Each row below is a small network's average activation on inputs in which a field has the value named, seen along a few directions.
Related values have similar rows: they may be neighbours, one step apart, or belong to one group.
In the rows, zero is written as 500.
Random noise pushes rows far along 10 fixed directions. That doesn't count. These rows show it; they differ only by the noise:
[736 693 501 379 459 437 364 675 680 528 550 196 457 420 533 452 523 509
 369 451]
[264 284 415 558 611 491 559 472 417 518 521 608 653 695 542 599 470 467
 570 609]
[477 455 794 586 402 535 412 458 552 467 497 676 504 389 395 497 579 298
 720 447]
[437 308 606 658 472 535 334 522 554 431 567 490 709 573 446 559 513 285
 583 475]
[641 381 249 534 364 733 779 271 624 582 331 639 593 240 491 604 636 510
 415 459]
[475 522 552 519 435 246 541 749 467 276 377 416 405 431 408 692 611 673
 490 666]
[619 566 663 558 454 596 337 570 608 378 413 233 456 319 513 308 497 454
 459 496]
[674 508 388 461 428 315 417 594 604 596 447 363 342 430 505 469 391 672
 287 441]
[537 360 278 460 423 485 535 403 512 743 505 622 600 527 523 561 435 546
 333 408]
[386 355 627 470 285 497 366 707 141 401 351 485 798 404 578 457 438 553
 347 501]
[432 606 634 421 419 459 511 406 484 616 471 662 389 463 373 509 594 550
 508 515]
[403 460 510 732 518 473 290 360 596 648 604 492 517 611 346 410 493 436
 414 539]


Field W:
w15: [422 632 567 631 450 447 367 238 505 735 614 679 377 526 271 304 514 597
 393 541]
w10: [505 688 507 728 443 577 389 740 287 344 564 349 831 427 503 413 740 379
 509 618]
w6: [551 581 449 569 546 586 541 372 541 397 461 457 337 459 466 377 569 476
 534 522]
w17: [567 770 460 373 705 500 748 473 628 497 498 529 108 391 525 385 508 657
 641 560]
w11: [478 432 582 451 459 405 374 427 492 650 669 700 448 622 392 453 329 483
 491 364]
w9: [327 547 596 249 648 637 615 474 227 469 412 477 401 576 676 414 393 614
 502 583]
w8: [470 504 275 553 458 585 362 430 438 617 666 430 815 682 411 706 575 504
 199 470]
w12: [677 660 661 401 293 420 610 633 287 454 381 604 466 187 514 551 613 580
 499 471]
w13: [576 338 826 403  90 607 496 417 477 410 329 859 573 278 343 702 586 346
 550 191]
w7: [329 388 672 647 458 596 409 420 461 423 457 576 616 507 387 497 563 375
 578 559]
w4: [441 541 483 622 493 697 441 185 495 585 405 434 343 673 354 305 460 624
 342 506]
w14: [558 658 432 552 513 222 429 557 553 445 634 415 438 652 280 646 631 517
 403 561]
w16: [508 539 533 838 286 129 221 625 636 503 735 467 521 560 176 690 592 469
 387 422]
w2: [686 583 474 394 616 569 703 385 584 515 476 518 371 351 664 407 495 442
 619 430]
w5: [490 555 472 521 576 588 472 532 560 344 531 315 528 543 410 603 573 527
 506 523]
w3: [416 300 736 299 487 341 383 748 326 330 472 550 578 638 657 561 293 489
 659 450]
w1: [633 551 465 173 391 554 634 469 739 425 463 441 443 543 427 825 581 490
 487 281]
The values of W form a line.
- Going along W from w16 by way of its neighbour w1, in what order are w11, w8, w12, w7, w2 met? => w7, w11, w8, w12, w2
- Name the neighbours of w10, in listed order. => w6, w4
- How many steps from neighbour to neighbour lead from w17 to w14, at the fewest? => 6

Field T:
t5: [344 500 746 122 339 795 493 268 406 633 433 680 645 577 370 625 669 413
 416 376]
t16: [280 321 480 864 588 391 487 799 276 294 287 459 431 337 758 101 231 634
 617 709]
t15: [406 329 253 461 759 453 783 714 450 574 489 646 663 563 819 751 475 457
 777 663]
t6: [665 146 161 636 402 488 438 614 475 351 507 394 902 523 571 796 390 565
 281 418]
t10: [433 415 293 280 826 569 690 337 745 453 658 321 360 941 551 787 450 457
 558 416]
t17: [624 280 561 411 309 302 510 542 434 252 323 553 385 695 369 834 472 657
 454 444]
t8: [541 580 773 562 463 850 490 458 353 512 564 639 670 233 638 296 523 173
 706 363]
t12: [510 527 526 164 518 543 578 677 322 412 475 406 577 481 651 484 354 709
 412 517]
t11: [647 704 485 482 375 407 570 534 323 524 350 566 373 266 486 374 557 605
 441 459]
t7: [614 910 342 675 516 530 534 385 582 833 436 395 192 177 596  18 477 713
 366 612]
t3: [589 206 461 442 680 267 633 568 774 400 556 500 456 568 653 715 420 354
 728 440]
t4: [616 575 626 417 276 504 272 381 775 688 710 633 580 566 202 527 554 332
 427 203]
t9: [461 597 565 403 395 642 440 425 540 712 560 552 633 529 446 572 593 377
 532 411]
t1: [585 530 343 279 627 747 588 359 517 690 329 327 458 345 832 106 305 563
 315 532]
t14: [604 407 503 585 372 497 366 547 309 488 506 464 647 490 462 412 532 463
 380 401]
t2: [255 224 365 592 488 690 533  58 546 581 551 684 558 691 319 479 416 507
 406 521]
t13: [454 577 701 367 512 292 399 755 208 343 344 452 208 428 652 308 286 680
 487 449]
The values of T form a line.
- Going along T from t17 by way of its neighbour t14, in what order are t5, t16, t6, t7, t3 met? => t6, t16, t7, t5, t3
- Name the neighbours of t10, in listed order. => t8, t13
- Name the neighbours of t2, in listed order. => t12, t4
